Each row below holds a small network's activations on one input, seen along a few directions.
Each table varies a few parts of the input and shows all the possible inputs, shuffled.
Descriptions start from the smaller parts, as in this example, which fits no table here: one of 5 places around a ring, together with either a single point or one of 9 places along a line or (one of 3 separate values, together with one of 6 places along a line).
Shared parts are said once, and a part with two or three values counts as separate values.

Other details of the inputs vary at random and push rows far along two fixed directions, the same in every table; ignore that.

A family of inputs:
r1: -22; 16; 9; -5; 21; -35; 27; -14; -7; -5; 1
r2: -5; -38; 15; -18; 6; -20; -9; -45; 0; 10; 26
r3: -7; 33; 16; -7; 19; -4; 29; -13; -9; 20; 16
r4: 15; 28; -10; 23; -2; -6; 1; 28; 0; -12; -23
r5: -28; 20; 14; -8; 10; -3; 39; -12; -4; -2; 22
r6: 27; -33; 6; 8; -20; 15; -29; 3; 1; -11; 6
r7: 25; -32; 5; -6; -22; 21; -29; 11; 4; -6; 11
r8: -15; 27; -8; 10; -12; 21; 8; 18; 17; -11; -24
r9: -25; 20; 5; -26; 9; -18; 29; -13; -10; 6; 6
r10: 23; -30; -10; 10; 0; -2; -40; -5; 20; -6; -9
r11: -20; -2; 0; -20; 18; -12; 10; -10; -18; 28; 11
r12: 30; -26; -4; -5; -19; 16; -33; 4; 11; 8; 5
r13: 3; 29; 4; 14; -11; 29; 10; 30; 1; -13; -11
r14: -7; -44; 11; -3; 26; -28; -20; -29; -6; 24; 25
r15: 8; -39; -13; 12; -10; 11; -38; 0; 3; 12; -8
r16: -5; 13; -11; 21; -10; -4; 15; 28; 6; -32; -20
r17: 6; 28; -22; 9; -4; 7; 0; 14; -1; -9; -33
r18: -10; 4; -12; 15; -2; 25; -9; 20; 8; 12; -18
r19: -6; 16; -14; 14; -21; 8; 16; 22; -1; -27; -19
r20: 13; -38; 30; -7; 17; -24; -9; -27; -9; 1; 39
r21: 0; 33; -14; 8; 0; 24; 2; 16; 13; -2; -27
r22: 9; -38; -5; -6; -28; 17; -22; 5; 17; -13; 11
r23: -11; 27; -1; -27; 21; -15; 23; -15; -14; 15; 3
r24: 0; 27; 8; -6; 15; -21; 27; -15; -23; 13; 10
Each input here is: one of 4 places along a line, together with either a single point or one of 5 places around a ring.
Changing only the place on the line of 4 turns r9 into r8. The same change can be made to r11. Which row results?
Answer: r18
List by row number the other rows that have the place on the line of 4 in common with r4.
Answer: r1, r10, r14, r16, r20
Which other rows does r6 become when the place on the line of 4 takes its other values? List them by row number.
Answer: r7, r13, r20

A family of inputs:
r25: 1; 27; -1; -4; 24; -9; 7; -2; -9; -6; -12
r26: 7; 2; 0; 5; -21; 20; -11; 12; 18; 6; -3
r27: 4; -8; -2; -1; -18; 7; -4; 16; 25; -13; -7
r28: 9; -3; -11; 9; -16; 27; -3; 7; 16; 3; -2
r29: -22; 17; -1; -7; 6; -11; 12; -3; -5; -1; -19
r30: 9; -6; 2; 1; -8; 28; -13; 26; -2; -8; 4
r31: -10; 14; 4; 1; 0; 16; 27; 8; -21; 1; 4
r32: -1; -13; -16; 10; 3; -2; -21; 20; 8; -10; -12
r33: 12; 3; -6; 1; -7; 23; -13; 18; 19; 0; 3
r34: -7; -9; -14; 5; -12; 10; -17; 0; 9; -9; -21
r35: 11; -16; 9; -5; -3; -1; -15; -32; 5; 0; 18
r36: -2; 14; -27; -33; -13; -26; 18; 9; -28; 2; -10
r37: 1; 23; 5; -3; 17; -11; 12; -3; -8; -1; -19
r38: 14; -6; 5; 15; -22; 15; -9; 10; -7; -21; -1
r39: 12; -30; 0; 12; 12; -12; -14; -23; -5; 7; 11
r40: -4; 26; 7; -8; 4; 3; 23; 9; 4; 11; 2
r41: -1; 21; 18; 4; -5; -5; 20; 8; -20; -14; 0
r42: -1; -25; 7; 2; 7; -6; -23; -13; -2; 27; 11
r43: -21; 12; 6; -2; -8; -1; 25; 7; -18; -17; 4
r44: 35; -25; -10; -30; -12; -26; -16; -19; -23; 12; 13
r45: 23; 3; -3; 7; -7; 9; -12; 13; 18; -17; 1
r46: -13; 30; 4; -9; 1; 6; 13; -1; -3; 13; -5
r47: -6; -35; 20; -10; -12; -2; -7; -10; -4; -7; 22
r48: -6; -34; -3; -9; 6; 0; -10; -29; 5; 3; 3
r49: 1; -24; 5; 3; -1; 1; -14; -15; 3; 22; 23
r50: -4; 22; 3; 14; 12; -23; 9; 2; -14; 2; -11
r51: 1; -1; -12; 7; -9; 23; -21; 2; 5; 9; -18
r52: 1; -30; -3; 5; 12; 2; -15; -17; -4; 23; 12
r53: 7; -8; -8; 12; 1; 8; -21; 20; 5; 13; -17
r54: -12; -15; 8; -3; 19; -14; -5; -27; -14; 30; 23
r55: -5; -32; 8; -2; -4; -16; -11; -12; 10; 6; 16
r56: 6; -1; -14; 4; -11; 31; -9; 2; 12; 3; -9
r57: -18; 6; 1; -1; -3; 3; 32; 6; -17; -17; 2
r58: 4; 21; 12; -2; 10; -3; 19; 13; -19; -19; 7
r59: 13; -16; 15; -8; -3; -5; -17; -28; 8; 3; 14
r60: 6; -17; 18; -3; 26; -32; -3; -23; -10; 15; 17
r61: 20; -9; 11; 8; -15; 12; -8; 19; -2; -19; -6
r62: 4; -21; 4; -16; 19; 8; -24; -16; 3; 18; 10
r63: 7; -9; -15; 18; -9; 18; -7; 13; 8; 8; -6
r64: -2; 20; -6; 5; 14; -3; 17; -11; -11; -4; -17
r65: 12; -13; -8; -47; 1; -22; 0; -23; -32; 37; 25
r66: -17; 18; -7; -11; 19; -8; 10; 3; -4; -8; -13
r67: 10; -3; -10; 9; 0; 14; -17; 24; 11; 5; -1
r68: 2; -11; -13; 8; -4; 0; -13; 22; 16; -13; -4
r69: -24; 13; -9; 9; 7; -18; 13; 2; -11; -1; -9
r70: 9; -9; 8; 2; -14; 25; -9; 25; -1; -2; -3
r71: -15; 9; 12; -8; -1; -4; 26; 17; -12; -15; -1
r72: -12; -26; 4; -6; 13; -20; 13; -26; -1; 8; 26
r73: -10; 23; 2; -10; 17; 2; 11; 3; -7; 16; -17
r74: -12; 22; 3; 5; 4; -6; 16; 9; -6; 17; -1
r75: 7; -5; -14; 12; 7; 11; -25; 22; 4; 8; -10
r76: -12; 21; -1; -11; 6; -7; 22; 9; 7; -12; 6
r77: 1; 15; 7; 8; 0; 3; 28; 3; -22; -17; 2
r78: 9; 1; -3; -3; -9; 24; -15; 11; 16; 6; -12
r79: 0; 25; -4; 1; 6; 0; 22; -11; -5; -8; -5
r80: 6; -7; 25; -11; 5; -20; 7; -32; 2; 8; 30
r81: -1; -12; -8; -2; -5; 6; -16; 9; 13; -8; -26
r82: 21; -6; -1; 17; -6; -3; -12; 17; 12; -7; -10
r83: -1; -9; -17; 3; -15; 18; -6; 0; 16; -15; -12
r84: 1; 22; -4; 10; 24; -20; 6; 9; -13; -4; -6
r85: 15; -29; 4; 10; 5; -10; -6; -22; 3; 4; 19
r86: -5; 26; -1; 4; 10; -8; 11; -11; -12; -3; -14
r87: -5; -4; -12; 2; -21; 14; -13; 1; 16; -14; -10
r88: -1; -31; 2; -7; -6; 1; 1; -22; 15; -2; 22
r89: -14; 12; 0; 0; 7; -18; 21; 14; 1; -2; -6
r90: 2; -13; 15; 2; 12; -25; 4; -31; -8; 11; 30
r91: -21; 15; -6; 7; 0; -16; 21; 4; -4; -4; 0
r92: 11; -5; -11; 26; -7; -2; -21; 6; -1; -6; -14
r93: 2; -1; -5; 3; -8; 19; -22; 6; 7; 11; -22
r94: 2; -14; -1; -1; -12; 15; -9; 25; 2; -26; 1
r95: -2; -6; -9; 7; -25; 11; -6; 7; 20; -15; -2
r96: 17; -15; 9; -13; 11; -2; -19; -22; 9; -3; 21
r97: 4; 28; 7; -6; 8; -6; 16; -1; 0; -6; -8
r98: 5; -7; 19; -7; 4; -15; 8; -35; 0; 5; 33
r99: 4; 23; 0; 7; 18; -17; 15; 10; -6; -6; 3
r100: 9; 4; -9; -4; -3; 26; -20; 12; 15; 1; -5
r101: -6; -13; -10; 15; -11; -5; -19; 14; 7; -4; -19
r102: 13; -1; -2; 10; -8; 5; -21; 0; 6; -6; -24
r103: -21; 8; -14; 9; 12; -14; 20; 2; -11; -2; -11
r104: -15; 23; -5; -15; 11; -4; 15; 3; 3; -12; -1
r105: 4; -7; 8; 6; -22; 25; -11; 20; -4; -2; -3
r106: 0; 23; 6; 12; 4; -20; 16; 5; -7; -1; -4
r107: -1; -16; -10; 11; -3; -5; -17; 19; 9; -5; -20
r108: 3; -6; 1; 9; -22; 29; -10; 16; -6; -4; 1
r109: 4; -6; -16; 7; -4; 26; -14; 1; 5; 8; -20
r110: 20; -20; 19; -7; 0; -7; -7; -17; 15; 2; 21
r111: -12; -16; 19; -19; 1; -19; 10; -27; 8; 7; 29
r112: -20; 22; 1; -10; -3; -6; 17; -2; 2; -6; -8
r113: 3; 23; -1; 6; 2; -3; 29; -6; -1; -9; 2
r114: -10; -6; 12; -19; 9; 1; 1; -36; -3; 24; 28
r115: -15; 20; 1; -14; 5; -6; 20; 2; 4; -7; -8
r116: -7; 20; 3; 1; 11; -6; 18; 14; -3; 16; -2
r117: -11; 29; 1; 0; -4; 7; 21; 1; 0; 9; 6
Changing only one part turns r56 into r83. The same change can be made to r46. Which row results?
Answer: r112
Changing only one part turns r97 into r115. The same change can be made to r37. Which row results?
Answer: r81
What is each input in this table made of?
Answer: one of 3 separate values, together with either a single point or (one of 5 places along a line, together with either a single point or one of 5 places around a ring)
Start at r75 and move only the place on the line of 5, one step at a time. The first step leads to r53. Which rows follow, in order?
Answer: r42, r54, r52
Which other rows does r66 become when the choice among 3 separate values takes its other values? List them by row number.
Answer: r25, r62
Which other rows does r107 become when the place on the line of 5 takes its other values? List them by row number.
Answer: r32, r69, r101, r103

A family of inputs:
r118: 0; 47; 3; 12; 13; -16; 35; 18; -3; -15; -12
r119: -1; 13; -32; 33; -19; 37; -22; 33; 12; -11; -48
r120: -9; 9; 24; -12; 16; -39; 36; -28; -38; 11; 26
r121: -4; 15; -27; 16; -26; 26; -22; 45; 29; -10; -43
r122: 21; -51; 3; -4; 0; 6; -40; -8; 6; 31; 18
r123: -15; 11; 15; -28; 26; -38; 34; -32; -31; -3; 25
r124: 15; 16; -35; 26; -28; 29; -22; 43; 0; -2; -41
r125: 9; -60; 8; -4; -12; -8; -26; -12; 24; -6; 23
r126: 23; -51; 19; 1; -8; -6; -38; -5; 4; 3; 29
r127: 6; 4; -16; 39; -19; 24; -11; 49; 16; -32; -38
r128: -15; 13; 27; -31; 31; -39; 29; -20; -23; -1; 27
r129: -33; 13; 10; -26; 20; -31; 35; -41; -16; 25; 15
r130: -7; 40; -4; -5; -1; -16; 34; 11; -23; -23; -23
r131: -1; 11; -32; 33; -13; 36; -19; 39; 15; -9; -45
r132: 24; -56; 9; -13; -4; -5; -33; -10; 10; -9; 18
r133: -30; 43; -21; -2; 1; -6; 30; 8; -6; 3; -22
r134: -31; 11; 18; -15; 46; -22; 31; -28; -18; 31; 19
r135: -34; 11; 11; -28; 32; -31; 35; -27; -9; 29; 22
r136: 19; -50; -4; -3; -2; 6; -40; -14; 2; 29; 21
r137: -14; 45; -20; -11; 15; -4; 25; 16; -16; 3; -24
r138: -13; 44; -13; -13; 17; -5; 26; 21; -13; 6; -26
r139: 2; 8; -17; 23; -33; 14; -13; 50; 26; -36; -34
r140: 18; -46; 20; -34; -24; 39; -24; -19; 14; 1; 39
r141: -28; 47; 13; -1; -5; 37; 47; 16; -7; -9; 2
r142: 11; 19; -26; 7; -17; 28; -29; 48; 15; -12; -47
r143: -36; 16; 30; -41; 4; 2; 54; -31; -6; 12; 49
r144: 20; -48; -1; -19; -7; 6; -42; -29; 5; 14; 4
r145: 19; -46; 9; -6; -1; 6; -47; -8; 7; 29; 20
r146: 17; 16; -29; 26; -32; 28; -20; 40; -1; -1; -47
r147: 22; -55; 2; -11; -5; -5; -33; -15; 7; -10; 21
r148: 3; 4; -30; 26; -34; 15; -7; 44; 22; -36; -33
r149: 1; -52; -9; -10; -6; 3; -34; -22; 23; 17; 17
r150: -20; 37; 3; 19; 4; -9; 37; 8; -19; -20; -22
r151: -22; 36; -5; 5; -10; -19; 41; 9; -9; -22; -19
r152: 17; -47; -7; -19; -3; 7; -44; -26; 6; 13; 10
r153: 5; 7; -22; 41; -26; 25; -13; 38; 9; -36; -39
r154: -5; 53; -7; 5; 20; -4; 27; 14; -1; 10; -21
r155: -9; 25; 17; -17; 31; -27; 28; -46; -17; 28; 15
r156: 3; -48; 12; 1; 9; 13; -46; -18; 18; 19; 14
r157: -1; 48; -4; 14; 11; -15; 35; 13; -7; -17; -10
r158: 20; 8; -25; 33; -30; 17; -11; 52; 1; -24; -30
r159: -24; 39; 9; 16; 15; -9; 30; 22; -10; -19; -14
r160: -15; 19; 35; -34; 7; 5; 47; -20; -29; 24; 53
r161: 24; -54; 6; 4; -14; -4; -33; -16; -4; 1; 26
r162: 28; -36; 26; -15; -20; 40; -23; -28; 27; 5; 44
r163: -1; 50; -4; 14; 6; -14; 33; 7; -10; -20; -13
r164: 22; 7; -18; 31; -28; 17; -11; 58; 4; -23; -32
r165: 32; -45; 15; 6; -11; -5; -32; -32; 15; -7; 18
r166: -11; 24; 10; -17; 40; -27; 28; -37; -12; 29; 24
r167: 7; -52; 5; 5; -3; 13; -40; -32; 10; 17; 6
r168: 7; -57; 1; -2; -19; -7; -28; -24; 17; -11; 23
r169: -27; 5; 20; -4; 36; -32; 38; -28; -23; 3; 29
r170: -8; 22; 33; -13; 35; -39; 31; -27; -11; 4; 32
r171: 24; -36; 11; -4; 6; 7; -48; -22; 26; 20; 17
r172: -6; 56; -14; 6; 13; -3; 25; 2; -8; 6; -21
Changing only one part turns r163 into r123. The same change can be made to r118. Which row results?
Answer: r132
What is each input in this table made of?
Answer: one of 5 separate values, together with either a single point or (one of 2 separate values, together with one of 5 places along a line)
Which other rows does r147 become when the choice among 2 separate values takes its other values? List them by row number.
Answer: r137
